These are the activations of a small network on made-up records, seen along a few directions, one row for each record.
Records have a field called Dapa. Each example row is followed by its value.
Records without Dapa are marked absent.
Other fields move the rows too, some of them a lot.
(in the rows, 500 means zero)
Random noise pushes rows far along 3 fixed directions. That doesn't count. These rows show it; they differ only by the noise:
[420 427 480 476 632 290 628 439 444 521 700 518 379 443 580 547 749 509
 536 313 407 445 671 432]
[397 415 535 490 526 350 515 552 551 557 595 482 525 300 455 577 570 506
 616 376 366 379 647 486]
[440 641 376 199 588 382 589 474 535 433 681 574 153 433 648 333 633 514
 612 545 496 334 621 591]
[373 437 451 535 665 400 483 495 464 380 492 554 321 619 607 428 553 459
 497 405 626 490 486 553]
[358 357 546 616 564 399 425 580 536 484 455 490 552 428 454 558 469 469
 564 370 494 445 532 523]

[369 282 590 616 599 330 452 575 738 553 496 523 396 196 382 566 479 356
 911 223 455 340 891 393] -> v5
[517 516 500 527 450 591 434 450 511 506 456 502 581 468 399 481 417 451
 529 481 504 482 465 522] -> v6
[504 573 379 280 615 304 790 297 379 517 897 510 186 529 675 383 902 551
 517 378 398 458 735 426] -> v1
[596 503 499 656 420 655 442 464 426 488 345 516 721 626 439 516 402 451
 360 589 623 620 286 460] -> v3
[488 362 577 698 492 515 402 579 506 465 315 518 618 501 394 600 389 442
 507 421 537 508 485 427] -> v4
[588 489 544 574 478 542 495 477 423 495 479 470 608 518 449 543 517 487
 450 485 486 554 348 506] -> v4
[455 379 476 696 704 432 524 340 395 394 562 515 464 752 643 544 628 454
 368 388 605 617 488 495] -> v2
[474 389 563 657 472 390 467 517 549 547 510 493 644 392 408 622 414 439
 533 343 428 477 549 398] -> v2
[662 540 596 452 382 459 761 395 439 784 698 540 703 147 346 710 762 582
 543 369 158 530 780 237] -> v8
[493 503 493 602 509 582 440 536 494 433 397 587 445 621 479 447 454 417
 470 464 639 517 462 468] -> v7
[440 610 348 288 560 445 508 434 578 462 656 520 228 457 554 370 591 430
 577 527 519 370 589 557] -> v6
[486 489 440 489 570 364 556 393 366 492 673 409 467 721 699 516 679 600
 326 517 455 577 410 542] -> absent
[637 411 640 640 458 351 757 360 307 809 856 418 711 372 436 763 887 547
 449 149 155 554 709 189] -> v7
[362 343 584 655 532 570 244 623 626 367 299 493 526 448 370 433 211 389
 693 483 604 463 443 642] -> v5
[465 397 536 604 506 371 508 456 413 573 619 357 683 594 569 625 600 602
 353 456 365 568 443 503] -> absent
[469 561 527 349 426 526 500 547 546 468 523 478 469 365 462 422 448 512
 624 531 479 406 558 623] -> v1
[508 474 590 657 350 713 404 606 464 445 217 551 673 514 312 495 261 458
 472 556 657 643 365 516] -> v8
[567 484 505 550 450 565 552 418 305 491 495 469 706 629 505 585 564 541
 264 494 475 619 363 454] -> v3

Here are new rows. What is Dapa for each?
[481 448 460 535 553 351 529 414 372 517 657 389 522 692 668 567 664 597
 345 491 436 572 403 532] -> absent
[514 518 500 527 419 595 458 519 445 475 448 459 693 498 432 598 450 486
 369 574 491 504 384 519] -> v3
[451 430 567 709 455 674 331 593 496 473 178 481 632 626 384 517 255 473
 428 522 669 573 356 587] -> v8
[506 571 406 286 550 365 576 384 444 439 778 489 338 521 666 478 670 538
 478 536 403 431 508 568] -> v2
[487 353 595 752 548 418 493 452 483 549 501 512 717 500 479 667 469 467
 433 338 461 595 534 357] -> v2
[547 378 592 659 432 465 550 543 474 590 494 516 582 381 352 648 529 479
 555 361 387 479 633 273] -> v4
[469 507 486 570 457 568 417 571 456 445 389 497 501 652 489 427 411 483
 441 534 613 532 370 559] -> v7
[402 392 571 603 447 457 499 543 530 533 531 442 564 433 398 546 485 502
 589 408 467 441 601 503] -> v1
[576 432 489 582 541 359 657 336 392 528 671 578 427 507 532 612 711 447
 529 273 415 519 660 268] -> v2
